A small network was trained on made-up records. Each row is its average activation on records with the value named, seen along a few directions.
Related values have similar rows: they may be neighbours, one step apart, or belong to one group.
Strong random noise was added to every row along 2 fixed directions; ignore it. To show where, here is one row again and again, with new noise each time:
[  55  187 -200    9  220  -73  129    2 -207 -105  331  196  464]
[ 158  220  -31  210   39  -98  209  -44  223  -83 -132  -36 -841]
[ -22  226 -121    9  -63   27  -21  217 -183   96  270   69  305]
[ -70  242 -101  -11 -179   77 -100  323 -215  189  288   32  363]


D, 11 values:
d1: [ -54 -242  156   45   -1  -74   22   93 -100  112 -190   51  211]
d6: [-302  282  121  -66 -130  313 -212  123 -239   98  205   61  460]
d11: [  66 -177   25   83    4 -174  170   43 -114  -48  -59  -92  -69]
d10: [ 168 -236  -67 -112  244 -132   -9 -374  270  -40 -309  -60  -81]
d3: [ 115 -155 -269  -17   36   -9   12  149   40   -6  151  101  109]
d9: [-164   70 -107 -176  231 -113 -118 -244  -93 -385  109  214  412]
d7: [ -77 -274  -39  -95 -363   58 -395  346   14  339  -20 -253  456]
d2: [-179  -95  254  -99   72  -17   -2 -325 -108  -93  -58  -19  333]
d8: [ -76 -134  179 -284 -186   76 -152 -189  -97  123 -201 -122   29]
d4: [ 235  -26   14  226  -35  131  149   41  216    2 -136  -33 -707]
d5: [ -70  132  117   66  -90  174   25  186  170   56  160  -40 -274]
D is arranged as a ring.
A walk along D starts at d4 and steps to its neighbour d5. Put d6, d11, d10, d7 in the order it reaches them.
Answer: d6, d10, d7, d11
List every value one step from d2, in the order listed.
Answer: d9, d8

U, 11 values:
u5: [ -22 -214  -29  -22   -7 -145  -50 -165   25   94 -125   -6  149]
u2: [ 124  127 -170   80   78  -17   94   43  230  -50   22    4 -479]
u8: [ -21   71 -133  -86  600 -152  301 -463  -87 -476  110  121   64]
u1: [  12  214  132  235   -2  -50  170   -6  170 -100  -67   53 -732]
u3: [  10  -89  -37  116    8   89   97  127  282   83   -1 -119 -454]
u9: [  83 -148   11  -60  370 -227  139 -483   -4 -389  -39  231  298]
u6: [ 127 -191   84   21  188 -269  118 -200  111 -250 -219   50   16]
u4: [-161   30   41 -102   92   54  -88  -72 -151  -84   75  115  477]
u10: [  77  265  -52 -129  105  139   68  -75 -273  -43  224  157  192]
u7: [ 153 -117  -12  -31 -122  -16  -47   10 -121  161   71 -108  434]
u11: [  79 -121 -103  121  -32   76    3  181   10   70  -80  -31 -124]
U is arranged as a ring.
A walk along U starts at u1 and steps to its neighbour u2. Put u5, u10, u7, u11 in the order it reaches them.
Answer: u11, u7, u5, u10
List every value one step from u4, in the order listed.
Answer: u8, u9

C, 11 values:
c1: [ -10 -138  208 -336 -408   26 -180   34   45  418 -422 -205 -205]
c10: [  87  173 -139  197  227    6  188  118  -80   67  338  226  194]
c3: [-253   43 -165    7 -194  377 -152  568 -101  511  333  -53  145]
c4: [ 202 -313   69   33  -20  -77   85 -228  490  -96 -635 -328 -972]
c7: [ 269 -335    4  168 -101 -201  125 -142  359  100 -327   12 -380]
c2: [  50  257 -212  -95  236 -190  113  140 -237 -299  415  200  243]
c6: [  96  170  400   65  -87   34  201 -221   93 -219 -139 -137 -866]
c9: [-216  472  -58 -152 -294  313 -387  236 -204  141  244 -153  251]
c8: [-227 -134 -148  -64 -347  234 -351  793 -345  440  367 -146  955]
c11: [-473  134   78 -153 -129  265 -359  114 -186   94  129  -78  709]
c5: [-180  -97  310   98 -627  -64 -413  128 -168  208 -188   48  351]
C is arranged as a ring.
List every value one step from c3, in the order listed.
Answer: c10, c8
List every value one step from c6, in the order listed.
Answer: c9, c11
List every value one step from c1, in the order listed.
Answer: c4, c5
